A small network was shown many inputs. Here are its activations along a few directions, one row for each input.
Each table varies a few parts of the input and shows all the possible inputs, shuffled.
Descriptions start from the smaller parts, as in this example, which fits no table here: ring(5) and (point or line(9) or (values(3) and line(6))).
Shared parts are said once, and a part with two or three values counts as separate values.

Other details of the inputs vary at random and push rows far along two fixed directions, the same in every table; ignore that.

A family of inputs:
row 1: [-22 -23  -5   7   8   4  39 -23 -23  10 -32   8]
row 2: [-13  51   9  14  -4   0  -9   6  -7  15  44 -21]
row 3: [ 30 -37  -5  -7   8  -3 -19   4  12 -17 -23  19]
row 4: [ 21 -11  -2 -22 -10  -6 -22  19  26 -19   4   7]
row 5: [-21  45   9  -6  -8   7  14  10  10  18  41 -25]
row 6: [ 27 -36 -20 -10  -5   1 -14  10  13 -19 -27  17]
row 7: [-31 -15 -13  18  -1   6  32 -30 -32  20 -36  -5]
row 8: [-26  -7 -10  12  -3   4  27 -28 -31  25 -23 -11]
row 9: [ 33 -33  -7   6   8  -2 -25   9   9 -25 -18  26]
row 10: [-28  -1  -1  15   5   3  16 -26 -37  15 -13  -2]
row 11: [-15 -27 -18  10  -2   5  24 -27 -33  14 -40   2]
row 12: [ 18 -34 -14 -15  -4  -3 -17  14  12 -27 -20  21]
row 13: [ 25  -6  -3 -13   1  -3 -31  22  22 -22   9  12]
row 14: [ -8  51   5   4  -4   3   0   0   7  24  34 -29]
row 15: [ 36  -6   5  -1   4  -5 -27  16  26 -22   4  13]
row 16: [ 34  -8  -9  -9   1   1 -29  19  24 -15   3   8]
row 17: [ 25 -34   8  -2   9 -10 -25   7   7 -30 -14  29]
row 18: [ 22 -36   1 -12   8  -7 -23   7  12 -26 -17  25]
row 19: [-36  -6   3   3   4   3  35 -20 -30  17  -8  -1]
row 20: [ 22 -32  -2 -21   2  -1  -3  14  13 -25  -9  22]
row 21: [ 34  -6   6  -6   1  -6 -35  19  18 -26  11  16]
row 22: [ 22 -34 -10 -16  -6  -4 -14   8  10 -25 -22  19]
row 23: [-34   1  14  23   8  -5  13 -24 -37   9 -11   4]
row 24: [-15  52  18  12  -3  -4  -4   2   0  12  42 -20]
row 25: [ 12  45   2 -13  -9   8  -1  26  35  11  48 -27]
row 26: [-19  50  16  -1  -4  -2  -4   4   2  17  38 -25]
row 27: [-30 -21  -3   7  -1  -2  24 -24 -26   2 -33   8]
row 28: [ 17  -6  11 -27  -2  -5  -9  27  31 -22  12  10]
row 29: [ 34 -35  -9  -6   6   0 -18   3   9 -17 -23  18]
row 30: [-39  -2  -5  11  -5   3  27 -22 -25  14 -17  -7]
row 31: [-22  -2   3  28   8   0  17 -29 -37  20 -15  -3]
row 32: [ 13  48   3  -4  -6   5 -19  19  30  11  45 -29]
row 33: [-36  -1   1  18   6   2  20 -24 -28  13 -14  -1]
row 34: [ 26 -34 -13 -14   3   3  -2  14  14 -18 -17  20]
row 35: [  2  48  13 -22 -10   1  -3  25  33   4  50 -19]
row 36: [-28  -2   2  17   8   1  21 -27 -31  21 -22  -6]
row 37: [-31  -4   1   7   6   4  40 -20 -27  20 -17  -5]
row 38: [ -6  50   7  19  -3   4  -4   2   4  20  39 -27]
row 39: [-15 -25 -12   7   6   6  35 -22 -30  13 -31   6]
row 40: [-27  -6  -4   8   6   6  39 -22 -28  25 -14  -7]
row 41: [-18  51  11   1  -4  -1  -2   2   4  16  38 -24]
row 42: [ 36 -33  -4   4   7  -3 -23   5   7 -22 -20  24]
row 43: [ 12  49   0 -13 -16   2 -10  20  32  10  40 -31]
row 44: [ 10  47   4 -14 -16   1 -12  22  29  11  40 -31]
row 45: [-19  39   1  -5  -8   6  12  10   0  17  38 -21]
row 46: [-32 -22   0   5   0  -3  22 -22 -28   3 -33   5]
row 47: [ 22 -33   5   2   9  -7 -24  10  14 -34 -13  29]
row 48: [ 35  -7   9  -2   4  -6 -29  17  24 -21   3  12]
Each input here is: values(2) and line(4) and ring(6).
Changing only the line(4) part turns row 11 into row 29. The same change can be made to row 6. Which row results?
> row 16
Changing only the line(4) part turns row 31 into row 3. The same change can be made to row 15. Which row results?
> row 14
Change only the ring(6) part in row 18. List by row number the other rows that result.
> row 10, row 13, row 26, row 33, row 41
Change only the values(2) part in row 46. List by row number the other rows that result.
> row 44
Change only the line(4) part in row 36. List by row number the other rows that result.
> row 37, row 44, row 48

A family of inputs:
row 49: [ 19 -11   7 -10  -2  -9 -14  14  15 -22   1  13]
row 50: [-13 -39  -2   8  11   0   4 -18 -25  -7 -33  24]
row 51: [-36  27  11  17   5   3  25 -14 -23  27  15 -19]
row 52: [ 24  -7  -1   1   2  -2 -18   9  20 -15  -2   8]
row 53: [-22  22   1  19  -4   1  12 -18 -25  25   5 -20]
row 54: [ 16   9  -1 -25  -8   0  -7  16  30  -2  16 -13]
row 55: [-37  28   9  18   2   5  17 -15 -20  25  12 -17]
row 56: [-26  33  -4   1 -11   6  26  -9  -8  24  21 -24]
row 57: [ 15 -15   5  -6   5  -4 -17  11  21 -24  -6  17]
row 58: [ 26  -9   3  -2   4  -2 -12  11  19 -15  -1  11]
row 59: [ 15  14  11  -8   2  -3 -11  18  24 -12  22   0]
row 60: [-11 -51 -10  -6   9   1  22 -17 -18   1 -57  19]
row 61: [-10  40   0  12  -1   3   1  -8 -10  21  24 -21]
row 62: [-30  29   7  10   4   0  21 -16 -26  22  17 -14]
row 63: [ 21 -25  -9 -19  -5   0  -5  12  23 -18  -5  11]
row 64: [-27 -31   4  15   6  -4  24 -25 -40   4 -34  13]
row 65: [-25  32   0  -6  -5   4  23  -6  -7  30   9 -25]
row 66: [-13 -31  -8  19  12   2  12 -28 -35   7 -36  13]
row 67: [-10 -35  -5  12   4  -6   4 -19 -24 -10 -41  19]
row 68: [ 20 -14   5 -12   7  -3 -16  14  12 -17   6  15]
row 69: [ 16 -14   5  -8  -4  -6 -23  14  15 -20  -2  13]
row 70: [ 16  10  -2 -21 -11   4  -8  19  29  -4  21  -9]
row 71: [ 23  13   7  -2   1   1 -14  17  23  -3  21  -5]
row 72: [ 17  10  -7 -17  -8   6  -8  27  21  -6  19  -9]
row 73: [ 24  17   3  -7   0   0 -17  14  16  -5  22  -2]
row 74: [ 27  -8   3  -5  -3  -5 -16  12  14 -16  -2  10]
row 75: [-11  32   4  10   2   3   7  -7 -14  24  24 -19]
row 76: [ 15  16   4  -2  -2   0 -24  18  25  -5  21  -6]
row 77: [ -4 -39  -2  13   6  -3  12 -20 -27  -3 -40  18]
row 78: [-15 -39  -1   9   5  -6   8 -20 -25 -14 -42  24]
row 79: [-27  30   0  -4  -7   4  27 -14  -9  26  11 -27]
row 80: [-21  44   6  11 -10   0  -2  -2  -9  23  29 -29]
row 81: [ 15  11  -9 -16 -10   1  -5  23  26  -4  21  -3]
row 82: [ -8 -39  -9  11  11  -3   3 -21 -25  -9 -41  24]
row 83: [ 26 -15  -1   1   4  -1 -19  10  19 -14  -4   9]
row 84: [ 19  -9   0  -2   3  -4 -21  10  21 -19  -4  11]
row 85: [-33  31   5  11   0   3  12 -17 -24  21  15 -14]
row 86: [ 17 -23 -13 -15  -3   1  -4  17  19 -13  -5  11]
row 87: [ 16  12  -1 -21 -12   4  -6  18  29  -5  18  -6]
row 88: [-13  41   3  14  -8   0   3  -7 -11  20  22 -25]
row 89: [ 21 -13  -3  -7   4  -3 -27  12  13 -15   1  11]
row 90: [-18 -34 -13   5   4   7  30 -15 -30   0 -41  14]
Changing only one part turns row 51 into row 59. The same change can be made to row 77. Which row results?
> row 74
Changing only one part turns row 63 into row 56. The same change can be made to row 70. Which row results?
> row 87
What do these inputs look like to the network?
> values(2) and (line(6) or (values(3) and ring(5)))

A family of inputs:
row 91: [ 16 -12   2   2   6  -4 -20   6   5 -15  -4  14]
row 92: [ 16 -15   0 -11   3   0  -1  10  16 -12  -3  10]
row 93: [-10 -17  -1  15   8  -3   5 -19 -26   0 -22  11]
row 94: [ 11 -11   1 -16  -1  -1  -5  13  15 -15   1  11]
row 95: [ 23   2  -6 -14  -3   3  -8  18  23  -7  12  -2]
row 96: [ 15 -14   5   4   5  -5 -18   4   9 -17  -6  14]
row 97: [ 15 -14   4   3   7  -4 -18   4   7 -16  -6  14]
row 98: [ 20 -21  -6 -11   2   1  -1   9  15 -11 -12  10]
row 99: [-13 -18  -1  17   6  -2   6 -18 -26  -1 -24  12]
row 100: [ -8 -21   0  15   8  -2   3 -16 -24   0 -23  12]
row 101: [ -9  38  -5  -4 -12   7   9   3   4  24  28 -29]
row 102: [-20  -2   4  20   7   0  11 -22 -28  13 -13  -1]
row 103: [-32   3   2   5   3   2  29 -18 -23  16  -9  -4]
row 104: [-28  -6  -8   4  -3   3  28 -19 -21  17 -21  -7]
row 105: [ 20   8   2 -15  -4   1 -10  21  25  -8  22  -1]
row 106: [-20  42   2  -7 -12   3  10   5   2  20  34 -28]
row 107: [ 17 -21  -9 -12  -2   1  -1   6  15  -8 -16   7]
row 108: [ 18   3   6   0   0  -4 -21  10  15 -14   8   4]
row 109: [ 10 -14  -1 -17  -4  -2  -4  12  18 -13  -6   7]
row 110: [-10  47  10  10  -4   0  -3  -2  -3  19  35 -26]
row 111: [ -2  48   9   7  -5  -1 -16  10   8  11  43 -21]
row 112: [-28  -6 -10   3  -4   4  25 -19 -25  16 -18  -7]
What do these inputs look like to the network?
> values(2) and (ring(5) or ring(6))
Changing only the values(2) part turns row 103 into row 94. The same change can be made to row 97. Which row results?
> row 91
Change only the ring(6) part in row 107. List by row number the other rows that result.
> row 92, row 98, row 103, row 104, row 109
Start at row 112 and move only the ring(6) part, one step at a time. The first step leads to row 106. Which rows follow, in order?
> row 94, row 105, row 95, row 101
